These are the activations of a small neural network, seen along a few directions. Each row is one input.
In each table, some parts of the input vary, and every possible input appears once, in random order.
A made-up example of a description, with smaller parts first: one of 5 places around a ring, together with either a single point or (one of 2 separate values, together with one of 4 places along a line) or one of 9 places along a line.
Shared parts are said once, and a part with two or three values counts as separate values.

Other details of the inputs shift rows strongly along two fixed directions, in all tables alike. That doesn't count.

Rows:
row 1: [ 31 -38 -83  -4  13 -17  32  13  73  52 -15  57]
row 2: [ -66   -7   62  -28  -11   74  -38   47  -20    7  -19 -100]
row 3: [ 42  83 -47  27  39 -17   6 -35  67  71 -25  20]
row 4: [-20  16  79  -9 -52  43  -8 -10 -59 -53 -16 -85]
row 5: [ 71  65 -15 -28 -48  15  26  69  -9 -45  76 -25]
row 6: [-27 -89  31  12   9  30 -50 -39   6  32 -71  55]
row 7: [ -7 -40  30  24 -43   9 -42 -78 -25 -20 -85  71]
row 8: [-83 -18  28 -47   9  16 -14 -40 -50 -56  55 -43]
row 9: [ 76  -3 -30  26  28  -9  18  14  91  69 -36   2]
row 10: [ -64  -37   11   -5   32    2   -3 -104  -16    5  -50   57]
row 11: [ 47  11 -85  12 -41 -39  42 -25  44   0 -29  72]
row 12: [ 52  12 -14 -37   0  40  17 106  21  14  89 -37]
row 13: [ 43  68 -21 -37  31  20  20  38 -16  -9 105 -28]
row 14: [ 44  79 -20 -10  31  20  29  28  -4  -7  89 -72]
row 15: [-58 -99  72  53  40 -58 -22   5 -27  43 -79  40]
row 16: [-51 -48  27   8 -50 -27 -14 -88  16 -36 -72  47]
row 17: [ -63  -22   84   19  -35  -36   -7   48 -122  -73    3  -43]
row 18: [-49  40  73  -5 -65  55 -22  10 -46 -43 -27 -74]
row 19: [  33   22  -41   45   76 -113   22    3    1   41    4   60]
row 20: [ 15 -40 -77   7  13 -34  10   6 106  32  -7  44]
row 21: [ 34  45 -62 -24  24  28  -3  31 -30 -25 109 -17]
Each input here is: one of 3 separate values, together with either a single point or one of 6 places along a line.
The inputs of row 20 and row 16 match in every part but the choice among 3 separate values. If row 6 is changed in the same way as row 20 into row 16, which row does it become?
> row 7
List by row number the other rows that have the choice among 3 separate values in common with row 19.
> row 3, row 8, row 10, row 13, row 14, row 21
Change only the choice among 3 separate values in row 11. List by row number the other rows that result.
> row 1, row 10

Rows:
row 22: [ 55  21 -17  21   0 -20  15  14  52  39 -17  20]
row 23: [-38 -48  48   6 -19  16 -25 -95  20  10 -84  49]
row 24: [ -20  -23   70   19   18   16  -32 -101    2   19  -97   39]
row 25: [ 61  31 -22  17  21  -4  16  -8  52  45 -10  18]
row 26: [ 47  -6 -41   7  -3   2  12   6  65  39  -2  32]
row 27: [ -36  -40   47   16  -19   10  -23  -98   10    6 -104   35]
row 28: [-33 -17  54  18 -13  10 -28 -89  -4  14 -97  45]
row 29: [-62   5  59 -25 -31  57 -23 -17 -68 -55  -5 -48]
row 30: [ -73  -21   63   -8   -8  -11  -10   -9 -106  -69   26  -29]
row 31: [ 34   3 -47  15  14  -7   9  14  62  45 -12   5]
row 32: [ 34  24 -37  17  21  -6   1  19  46  52  -7  14]
row 33: [-56  12  70 -31 -15  59 -15 -29 -60 -56   3 -61]
row 34: [-67 -21  88 -21   0  46 -30  24 -49 -26  -5 -74]
row 35: [ 16  43 -21 -32  -6  41   8  89 -22  -9  78 -77]
row 36: [-55 -11  85 -33  12  67 -22   2 -54 -23   1 -78]
row 37: [ 35  -6 -41  -2   8   3   9  13  63  48   1  17]
row 38: [ 16 -22 -54   0  27 -50  18  31  18  17  22  40]
row 39: [ 30  51 -11 -28 -26  23   7  77 -24 -38  80 -70]
row 40: [ 36  19 -57   1 -21  -5  14 -19  59  15   4  36]
row 41: [ 54   2 -43  18  -4  -5  17   3  58  37 -20  19]
row 42: [-43 -50  52  37  20 -51 -21 -71 -47  -7 -64  62]
row 43: [ 54  12 -52  16 -10 -12   6 -13  49  25 -20  27]
row 44: [ 26   5 -38  24  33 -68  23  24   4  26  22  29]
row 45: [ -37  -59   51   13   10   18  -24  -63   17   33 -102   17]
row 46: [ 21  23 -32 -41 -28  46   3  66 -12 -38  93 -57]
row 47: [-89 -64  47 -27  18  10 -22  29 -74 -51  28 -32]
row 48: [-58   0  86 -28 -35  44 -20  -5 -64 -57  -2 -62]
row 49: [ 25 -12 -62   9  12 -57  14  14   9  -2  25  60]
row 50: [-65 -11  84 -27  20  64 -29   5 -51 -24   4 -78]
row 51: [  2  12 -29 -40  -2  48   4  88   4 -14  94 -74]
row 52: [ 24  26 -53  28   7 -75  28  -5  -4  -4  24  47]
row 53: [-11  18 -53 -34 -17 -14  25  68 -49 -69 108 -28]
row 54: [-57 -55  51  36  41 -47 -19 -44 -30  13 -55  39]
row 55: [ 52  24 -34  21   4  -5  11   8  43  43 -17  30]
row 56: [ 26  54 -27 -28 -22  39   1  69 -35 -34  80 -60]
row 57: [ 19  -3 -60   8  -1 -60  24   2  11  -6  26  58]
row 58: [ 42  27 -61  11 -22 -13  20 -22  52  12 -14  23]
row 59: [ 21  41  -7 -31  -8  25  13  95 -11 -12  76 -84]
row 60: [ 23 -23 -53  12  18 -50  23  25  17   9  21  54]
row 61: [ 33   5 -36  32  24 -66  26  19  -1  17  21  40]
row 62: [ 43  46 -34  14 -19 -27  18 -10  45  15 -10  24]
row 63: [ -25  -12   66   15    5   10  -21 -106    6   14  -92   35]
What is each input in this table made of?
> one of 6 places along a line, together with either one of 2 separate values or one of 5 places along a line
The inputs of row 60 and row 53 match in every part but the place on the line of 6. If row 25 is changed in the same way as row 60 into row 53, which row does it become?
> row 33
Change only the choice among 2 separate values in row 42. List by row number the other rows that result.
> row 49
Change only the choice among 2 separate values in row 30. List by row number the other rows that result.
> row 57
Change only the place on the line of 6 in row 56. List by row number the other rows that result.
> row 28, row 29, row 32, row 35, row 55
